Here are a small network's activations along a few directions, averaged over the inputs that share one value of a field.
Values that are neighbours, or in one group, have similar rows; names and order tell nothing.
In the rows, 500 means zero.
Strong random noise was added to every row along 12 fixed directions; ignore it. To show where, here is one row again and again, with new noise each time:
[483 771 480 358 520 557 608 647 599 726 316 708 525 435 472 573 362 580
 327 500 415 603 469]
[344 537 576 531 620 412 567 355 523 505 495 569 602 440 583 478 588 324
 421 490 403 420 576]
[760 572 549 415 483 559 480 478 617 453 441 646 534 676 530 526 651 550
 404 490 730 595 298]
[543 573 622 447 217 380 766 484 407 955 502 687 416 473 489 487 745 772
 651 391 443 529 309]
[313 792 801 648 463 522 692 505 361 781 410 465 552 540 423 486 362 588
 705 452 584 480 442]
[382 483 653 549 497 415 739 556 310 722 643 556 386 664 621 484 848 446
 375 445 409 617 413]
[645 390 210 316 470 576 426 756 782 574 561 476 311 804 721 604 686 575
 506 474 353 539 328]
[476 196 548 525 667 664 467 509 354 336 521 390 470 788 495 498 651 249
 324 619 623 422 385]
[346 155 466 424 801 560 559 669 387 384 204 605 655 695 463 714 407 179
 586 635 524 248 320]
[612 698 200 437 395 592 378 540 646 560 515 322 541 375 402 465 293 799
 816 424 468 482 427]
[235 682 232 558 567 820 464 448 631 709 539 156 476 501 434 325 408 492
 642 553 348 352 573]
[819 347 407 619 380 435 643 497 165 589 567 307 191 481 598 659 694 531
 834 537 672 682 444]
[589 397 433 426 461 464 514 349 741 620 498 562 266 485 807 572 734 314
 301 574 323 472 673]
[239 691 408 566 606 513 508 500 590 640 504 423 454 446 416 256 712 566
 463 515 335 498 557]


Field Kis:
v6: [374 361 570 419 348 462 518 599 499 629 488 599 424 556 559 563 437 552
 462 440 303 397 424]
v3: [592 354 508 563 703 515 635 437  57 268 380 639 737 423 349 650 285 147
 408 534 778 616 519]
v1: [447 729 427 595 749 503 593 496 473 367 522 469 647 590 610 519 616 302
 563 485 581 656 462]
v8: [434 192 719 520 362 423 348 503 693 535 520 436 217 625 589 374 707 503
 455 603 414 359 714]
v7: [565 524 265 442 522 625 513 405 642 423 624 564 752 498 602 596 272 360
 431 395 511 500 528]
v11: [471 666 367 407 781 296 410 534 663 122 479 795 893 485 379 376 751 518
 442 374 610 565 223]
v5: [655 763 502 318 386 706 571 567 736 621 542 760 655 782 643 594 517 594
 395 428 584 553 252]
v9: [549 464 419 603 632 556 378 568 362 238 443 458 464 619 270 394 753 617
 526 597 731 584 357]
v12: [379 530 350 423 441 536 307 689 635 437 473 456 594 448 199 286 474 896
 669 500 403 339 329]
v10: [273 519 659 607 555 260 545 394 605 493 552 557 523 233 633 485 468 343
 593 456 324 436 839]
v2: [230 456 814 772 589 204 533 518 317 330 574 486 570 621 380 299 670 505
 556 440 590 522 568]
v4: [694 565 517 371 406 375 682 357 490 578 617 793 687 336 645 605 589 387
 457 367 546 708 532]
The values of Kis form 4 separate groups.
Q: Which other values are in the same group as v6? Give them in the order they are listed.
A: v1, v11
Q: Which other values are in the same group as v9? Give them in the order they are listed.
A: v5, v12
Q: Which other values are in the same group as v7? Give them in the order they are listed.
A: v3, v2

Field Per:
s4: [216 174 753 469 508 587 541 654 520 652 361 447 556 696 551 695 115 285
 689 547 373  95 516]
s1: [567 414 696 355 277 553 381 646 629 581 445 654 547 749 473 614 235 722
 305 491 467 369 299]
s8: [696 422 346 440 615 643 421 380 619 379 273 387 383 369 633 698 304 207
 550 699 625 497 744]
s7: [520 241 483 495 392 413 485 600 250 444 601 515 511 513 345 550 408 631
 595 402 508 457 358]
s6: [391 852 665 615 503 631 453 378 628 523 657 332 613 644 440 243 592 599
 497 424 630 522 389]
s3: [739 366 219 444 481 661 466 462 327 372 562 373 490 378 422 582 265 473
 522 530 592 597 584]
s11: [583 162 437 471 514 285 640 394 257 486 303 602 377 249 569 700 560 303
 541 637 375 413 600]
s2: [539 251 455 442 211 579 505 381 330 588 581 439 547 439 342 445 370 719
 571 428 458 310 399]
s10: [566 487 387 442 262 749 496 175 609 714 822 438 498 460 449 183 726 573
 280 443 490 456 502]
s5: [668 495 527 446 406 687 619 325 498 668 312 542 515 508 637 781 365 299
 663 599 627 328 444]
s9: [483 736 538 506 668 336 427 781 604 329 381 556 498 402 541 590 387 571
 550 498 488 690 569]
The values of Per form a ring.
Q: A walk along Per starts at s1 and steps to its neighbour s11. Put s7, s6, s3, s5 in the order it reaches them.
A: s5, s6, s3, s7
Q: Name the neighbours of s4, in listed order.
A: s8, s10
